Each row below holds a small network's activations on one input, seen along a few directions.
Each table varies a few parts of the input and shows all the possible inputs, shuffled.
Descriptions start from the smaller parts, as in this example, which fits no table here: one of 4 places along a line, together with either a single point or one of 11 places along a line or (one of 2 separate values, together with one of 8 places around a ring).
Shared parts are said once, and a part with two or three values counts as separate values.

Other details of the inputs shift rows strongly along three fixed directions, in all tables alike. That doesn't count.

Rows:
x1: [ -9  17  12  -5 -10  16   7  48  13  16   8  24  -5   0]
x2: [-18  -4 -17  33  16 -28  -9   2 -42  38 -35 -12  13   5]
x3: [ -2   0 -24   8  -8   3  -9 -26  22 -25  15 -12  -7  15]
x4: [-31   0 -11   3   8  20  14  44  29  13  23   6  26 -17]
x5: [-11  21 -16  29   8 -13  -8 -15 -31  18 -25 -16  20   0]
x6: [ -6   8  33  -8   8  22   9  23   3  21   3  30   6 -18]
x7: [ 28 -23  75 -19 -25   9  34 -24 -25 -16  -7  30 -27 -13]
x8: [ 40 -10  42  -5 -25 -16  14 -17 -34 -38 -12   7 -35  30]
x9: [-26  16  16  -3 -12  31   9  26  21  11   0  21   6 -12]
x10: [-34  19 -12 -10  -4  35  12  19  28  27  15  16  18 -26]
x11: [-21  19   2  -8  12  20  -8  32  35  24  31  18  17 -27]
x12: [ 31 -28  37 -17 -20 -11  22 -35 -30 -24 -35  -5 -35   1]
x13: [ -3   8  28  -1 -15  12  12  36 -33  38 -22  24   1  -7]
x14: [ -7  -6   2  10  16 -17  -2  -4 -31   8 -22   1   7  11]
x15: [-12  25   0  54  11 -15 -19  12 -38  10 -40 -10  10  11]
x16: [ -2   7 -37  -9  -1   2 -12 -37  32 -28  33 -16   8   8]
x17: [ 17 -15 -39   7   8  -4 -11 -24  36 -18  44 -28  16  -1]
x18: [  0 -12   5   6   3 -22  -6 -17 -21 -12  -8 -12  -5  16]
x19: [ 12  -1 -18 -18   6 -13   2 -30   0 -14  -2 -18  -7 -11]
x20: [-26  -7  17 -13   4  19  15  31   6  22  -4  28   4  -9]
x21: [ -2   6  44   3   0  18   6  32   4   5   8  26 -12 -17]
x22: [ 22  -8 -11  -3 -14 -19 -11 -19  -4 -12   5 -12  -9  26]
x23: [ 14 -10  39  16  -7 -20   0   4 -42  -3 -61  -6 -20   6]
x24: [  8   6 -20 -38  -4  16   2  -3  25  -9  39  11   5   5]
x25: [-12  14  21 -16   2  14   7  33   9   5 -12  13  -4 -24]
x26: [  3  11 -31  15   9 -14 -21  10 -16  29 -11  -9  16  19]
x27: [-21   2 -23  38  21 -24 -22  16 -18  19 -17 -20   4  16]
x28: [ 32 -14  64 -31 -38  11  35 -12 -42 -17 -10  29 -27   5]
x29: [-12   7  19 -12   6  20  10  34   2  20 -28  16  -3 -19]
x30: [-20   9 -22  29  23 -23 -20  12 -14   8  -4 -17   8   9]
x31: [ 11  -2 -23 -19  15  -8  -6 -24  10 -18   0 -16  -4  -1]
x32: [ 24  -2  -3 -18 -13 -12  -3 -22  -2 -24  18  -7  -9  21]
x33: [  8 -10 -35  -7   6 -10 -22 -30  40  -8  42 -17   2   3]
x34: [ 23  -6 -45  -4  -5  -7  -4 -13  25 -20  37 -23  14  17]
x35: [-10 -22   8 -31 -13  12  11  -5  28 -18  26  12 -12   0]
x36: [  6   3 -15  -3   3   2  -1 -37   3 -21   4  -6   5  13]
x37: [ 19 -15  -6  -7  -4 -12  -5 -21  11 -34  -4 -15 -26   5]
x38: [-11 -13   1 -29  -3   7  20 -12   7  -4  23  13  -1 -15]
x39: [-19   9  -5  -9  12  25  -3  29  36  36  24  21  16 -23]
x40: [  4  10  -5  20  15 -18 -15  10 -16  -6 -27 -16  -8  -3]
x41: [  4   0 -11  32  12 -23 -16 -10 -25  37 -19 -14  11  -5]
x42: [  7  -8 -15 -10  -9   8   2 -40  15 -23   9  -4  -2  15]
x43: [ -9  14 -26  41   6   0  -6   8  -5   4 -15 -23  30   5]
x44: [  8 -16  18 -15 -10  19   5  -3  36 -18  37  15 -21  -8]
x45: [  4   2 -15  24  12 -12  -5  18  -9   2 -26 -26  15  -7]
Description of these inputs: one of 5 separate values, together with either a single point or (one of 2 separate values, together with one of 4 places along a line).
Changing only the choice among 5 separate values turns x30 into x8. The same change can be made to x27. Which row results? -> x1
Change only the place on the line of 4 in x6. List by row number the other rows that result. -> x7, x11, x21
Change only the choice among 5 separate values in x24. List by row number the other rows that result. -> x6, x14, x31, x36
List by row number the other rows that have the choice among 5 separate values in common with x36. -> x3, x5, x9, x10, x15, x16, x42, x43
